Here are a small network's activations along a few directions, averaged over the inputs that share one value of a field.
Values that are neighbours, or in one group, have similar rows; names and order tell nothing.
In the rows, 500 means zero.
Random noise pushes rows far along 13 fixed directions. That doesn't count. These rows show it; they differ only by the noise:
[404 806 551 577 470 485 417 421 398 560 296 377 405 423 520 735 614 443
 447 610 566 464 386 596 375]
[571 619 441 552 823 457 450 474 560 549 425 368 502 561 670 492 636 643
 524 371 402 582 631 301 349]
[651 473 460 334 600 441 381 359 707 225 325 414 389 637 427 753 375 520
 513 709 594 283 646 530 444]
[476 516 568 532 610 652 596 370 310 569 438 422 480 582 569 448 714 666
 394 640 505 716 283 535 360]
[183 356 699 306 322 494 425 706 302 457 319 317 266 622 601 248 501 490
 611 742 577 576 401 512 381]
[537 445 623 465 322 464 313 366 310 328 418 502 639 309 789 472 606 299
 503 340 466 555 197 598 590]
[789 515 809 426 645 388 383 415 825 151 276 534 303 532 520 339 510 618
 695 481 532 608 653 439 538]
[459 732 478 421 604 535 509 488 633 529 525 508 392 721 220 647 615 527
 499 911 554 436 635 594 258]
[665 638 354 393 564 381 527 574 711 411 232 463 502 309 692 786 582 235
 735 374 593 361 604 271 563]
[572 758 290 635 776 634 462 296 632 565 579 317 453 718 429 698 613 609
 400 604 472 452 646 500 342]
[494 491 156 410 669 489 639 547 440 688 597 521 809 439 677 702 658 372
 476 417 435 413 550 268 396]
[368 690 657 485 420 435 435 537 448 661 527 557 489 511 474 399 709 447
 488 574 437 614 415 639 438]
[500 582 407 749 732 391 251 427 421 589 425 444 189 581 340 914 407 482
 209 507 455 376 401 692 519]
[406 629 382 476 528 511 715 447 546 607 494 503 644 407 417 739 423 541
 416 652 633 282 742 338 354]
[566 240 228 661 862 544 735 621 503 810 602 451 373 611 563 502 518 624
 395 248 422 642 507 285 687]


Values of P:
p6: [490 479 429 365 302 592 828 534 575 618 239 411 380 419 516 638 568 374
 584 643 711 459 366 535 713]
p10: [645 291 526 422 519 550 833 346 504 485 268 585 668 303 634 505 457 672
 450 407 612 498 462 348 642]
p5: [624 480 400 389 445 474 308 421 578 426 538 658 572 490 609 675 573 288
 447 451 413 421 459 612 557]
p7: [583 272 190 341 546 480 643 635 640 409 379 309 349 607 472 755 248 549
 640 481 655 282 653 369 598]
p9: [388 476 475 644 449 396 378 730 389 690 634 554 506 460 487 395 366 476
 475 207 304 566 470 550 616]
p1: [536 560 576 384 286 364 301 336 579 431 532 575 642 456 546 529 432 524
 430 395 436 387 548 695 548]
p4: [576 406 462 418 532 502 469 382 440 122 349 517 589 334 552 795 323 407
 491 671 672 241 569 341 321]
p3: [624 879 268 627 489 796 620 475 522 257 312 273 517 315 588 817 503 402
 782 576 720 433 541 284 279]
p8: [215 291 277 381 334 576 410 540 293 720 582 351 517 721 493 516 332 469
 275 623 421 315 425 619 529]
p11: [565 335 625 657 631 276 254 716 407 375 465 672 360 456 335 501 219 534
 448 351 347 494 456 505 511]
p2: [503 492 339 481 515 564 526 618 380 512 557 444 726 510 512 399 575 487
 635 452 446 540 409 432 402]
The values of P form a ring.
Q: A walk along P starts at p3 and steps to its neighbour p5. Put p10, p7, p9, p1 in the order it reaches them.
A: p1, p7, p10, p9
Q: List every value one step from p8, in the order listed.
A: p11, p2

Values of C:
c1: [520 414 435 418 466 588 385 512 554 372 535 521 335 641 517 533 528 330
 518 610 501 474 499 522 501]
c7: [610 499 403 492 509 561 533 385 554 529 607 458 664 525 560 469 581 455
 493 411 444 543 447 492 606]
c6: [315 461 450 530 516 540 729 682 408 660 363 320 262 562 375 574 422 567
 537 665 655 492 475 459 474]
c4: [658 527 415 563 553 517 360 448 391 234 579 437 671 512 340 609 339 612
 571 490 479 440 397 632 353]
c3: [561 235 635 276 598 344 559 644 477 570 243 550 374 534 699 440 575 593
 540 454 451 712 351 449 598]
c8: [615 476 627 496 436 695 643 380 587 508 515 771 447 467 570 358 741 406
 459 519 512 716 419 467 659]
c9: [351 504 392 658 393 532 666 557 543 736 636 289 426 492 487 422 355 628
 481 320 563 481 621 496 672]
c2: [587 415 506 435 602 328 336 548 711 454 579 527 378 634 490 402 484 493
 561 382 404 475 629 552 624]
c5: [446 606 384 663 614 327 181 793 574 321 620 564 331 461 295 659 353 141
 681 491 514 231 718 389 388]
c11: [457 343 367 441 470 540 330 336 449 536 543 240 549 736 628 451 407 611
 340 455 369 415 436 653 593]
c10: [577 474 536 505 544 497 217 515 460 161 304 351 345 572 503 527 379 488
 617 574 497 458 418 583 387]
The values of C form a ring.
Q: A walk along C starts at c10 and steps to its neighbour c4. Put c6, c9, c5, c11 in the order it reaches them.
A: c9, c6, c5, c11
Q: List every value one step from c1, in the order listed.
A: c3, c8

Values of S:
s2: [350 254 447 291 232 371 653 635 466 609 518 442 514 600 239 568 153 684
 458 684 609 294 511 718 587]
s4: [416 619 499 594 670 448 297 623 422 468 360 407 292 484 676 508 703 280
 583 471 494 531 466 358 399]
s3: [486 517 624 511 488 550 339 266 568 313 556 472 437 620 488 404 416 615
 368 563 488 437 648 552 437]
s9: [624 683 770 551 641 449 564 640 572 412 395 835 490 313 396 391 636 498
 649 554 508 667 602 314 327]
s8: [617 370 349 713 664 392 147 614 470 235 696 293 463 525 559 404 349 385
 686 134 355 454 452 491 559]
s11: [406 400 656 297 548 181 157 704 586 452 149 452 290 527 775 347 383 473
 558 307 340 455 680 392 545]
s12: [490 399 283 603 481 569 246 365 237 513 569 344 542 617 497 720 377 476
 276 443 378 416 182 777 536]
s7: [408 505 441 759 672 514 247 634 511 502 744 553 149 643 344 544 497 241
 431 553 417 493 540 538 504]
s6: [418 521 360 262 547 680 608 674 206 568 277 366 580 563 801 476 889 412
 673 692 490 734 198 319 208]
s10: [390 623 301 534 365 699 399 284 453 593 439 132 296 714 551 735 501 498
 336 633 572 395 362 765 582]
s1: [470 653 468 370 480 572 864 517 522 693 304 514 514 437 472 730 758 434
 554 775 682 540 422 445 438]
s5: [541 550 363 685 841 453 420 603 349 525 418 655 402 381 508 861 571 396
 401 447 463 490 452 333 308]
The values of S form 3 separate groups.
Q: List the group mates of s5, in the order listed.
A: s2, s3, s10
Q: List the group mates of s12, in the order listed.
A: s9, s11, s6
